Small tables with named rows and columns. After each table, cells are looked up by row and column.

Table fide
,kif,fezi,mereb,levumal,tikil,gidaliz,pur,fezu,los,rim
gezuv,-0.33,-0.40,-0.63,-0.38,0.24,0.21,0.25,-0.60,-0.30,0.08
mulikag,0.19,-0.55,-0.53,-0.24,-0.51,0.14,-0.19,-0.23,0.02,0.60
reges,-0.18,-0.74,-0.30,-0.35,-0.18,0.27,0.26,-0.25,0.51,0.28
vem,-0.15,-0.34,-0.17,-0.30,0.28,0.66,0.43,-0.57,0.12,-0.29
liraf,0.29,-0.30,-0.41,-0.67,-0.28,0.31,-0.11,-0.57,-0.32,-0.18
kis,-0.14,0.01,-0.38,0.43,-0.18,0.54,0.65,-0.47,0.08,0.21
menugom,0.09,0.03,-0.60,0.24,-0.41,0.51,0.19,-0.48,-0.42,0.29
vabava,0.62,0.05,-0.23,0.11,-0.13,-0.36,-0.05,-0.42,0.29,0.71
kadas,0.25,-0.41,0.01,-0.38,0.67,0.39,0.04,-0.57,0.24,-0.07
sapiv,0.72,-0.41,-0.04,-0.40,-0.34,0.31,-0.35,-0.29,0.29,0.21
vilugi,0.08,-0.07,-0.25,-0.08,-0.31,-0.36,0.57,-0.45,0.64,0.37
bogon,0.07,-0.53,-0.13,-0.57,0.40,0.54,0.08,-0.53,0.12,-0.22

What is the kif of vabava in fide? 0.62
What is the fezu of kadas in fide? -0.57
What is the gidaliz of mulikag in fide? 0.14
What is the rim of vabava in fide? 0.71
What is the kif of sapiv in fide? 0.72
What is the kif of menugom in fide? 0.09
What is the levumal of mulikag in fide? -0.24
What is the tikil of kis in fide? -0.18
Row with the largest kif: sapiv

fil =
|  | fizeg | tolonor |
|---|---|---|
| tesegud | 7984 | 6910 |
| lud | 9283 | 7378 |
| befe | 7126 | 5883 |
| lasev | 4920 | 6093 |
| vopu | 4797 | 6548 |
| vuzer | 144 | 8413 |
| borof | 7802 | 7864 |
| zozuzo | 7686 | 8397 |
| nage | 4383 | 7186 |

fizeg of borof: 7802
fizeg of lud: 9283
fizeg of lasev: 4920
fizeg of befe: 7126
tolonor of befe: 5883
tolonor of vopu: 6548
fizeg of nage: 4383

solag
|  | vogeva | dabavo | sudoduk | kodod | govu | vakuras | bukevi | sur |
|---|---|---|---|---|---|---|---|---|
| bira | -30.22 | 4.67 | -59.63 | -40.94 | -21.73 | -6.41 | -11.77 | 0.96 |
| moturur | -33.89 | -47.47 | 31.01 | 27.42 | 21.50 | -33.05 | 52.33 | -56.88 |
| nog | -24.75 | 12.85 | -89.35 | -61.58 | -55.42 | -3.81 | -67.84 | 25.66 |
| fezof | -34.46 | -54.74 | 38.13 | 28.64 | 21.22 | -36.60 | 49.74 | -66.32 |
| zek | -28.50 | -28.12 | 13.64 | 19.35 | 16.31 | -24.56 | 51.18 | -42.71 |
| madezo | -12.83 | -49.21 | 22.15 | 1.81 | -9.10 | -41.43 | -4.13 | -75.64 |
| guba | -20.79 | -57.75 | 35.59 | 12.38 | 0.32 | -45.27 | 9.83 | -75.23 |
| tus | -28.95 | 8.98 | -82.90 | -58.28 | -58.84 | -7.35 | -72.36 | 33.01 |
| fid | -19.78 | -13.57 | -15.98 | 3.02 | 12.27 | -14.42 | 42.53 | -39.87 |
| rasonuz | -51.23 | -16.45 | -60.45 | -40.28 | -45.63 | -14.28 | -56.13 | 28.89 |
| tov | -44.22 | -14.31 | -66.32 | -52.46 | -61.69 | -17.68 | -83.65 | 30.67 |
| renelo | -8.78 | -4.88 | -66.63 | -61.45 | -64.26 | -19.12 | -90.02 | -13.89 |

What is the dabavo of tus in solag? 8.98
What is the kodod of nog in solag? -61.58
What is the govu of fid in solag? 12.27
What is the vakuras of renelo in solag? -19.12
What is the dabavo of bira in solag? 4.67
What is the sur of fid in solag? -39.87
What is the kodod of madezo in solag? 1.81
What is the dabavo of tov in solag? -14.31
What is the kodod of renelo in solag? -61.45
What is the govu of tus in solag? -58.84
What is the sudoduk of moturur in solag? 31.01
What is the vogeva of fid in solag? -19.78
What is the vogeva of fezof in solag? -34.46
What is the govu of fezof in solag? 21.22
What is the kodod of moturur in solag? 27.42
What is the vogeva of renelo in solag? -8.78
What is the vakuras of tus in solag? -7.35
What is the vakuras of madezo in solag? -41.43
What is the sudoduk of tus in solag? -82.90
What is the bukevi of fezof in solag? 49.74

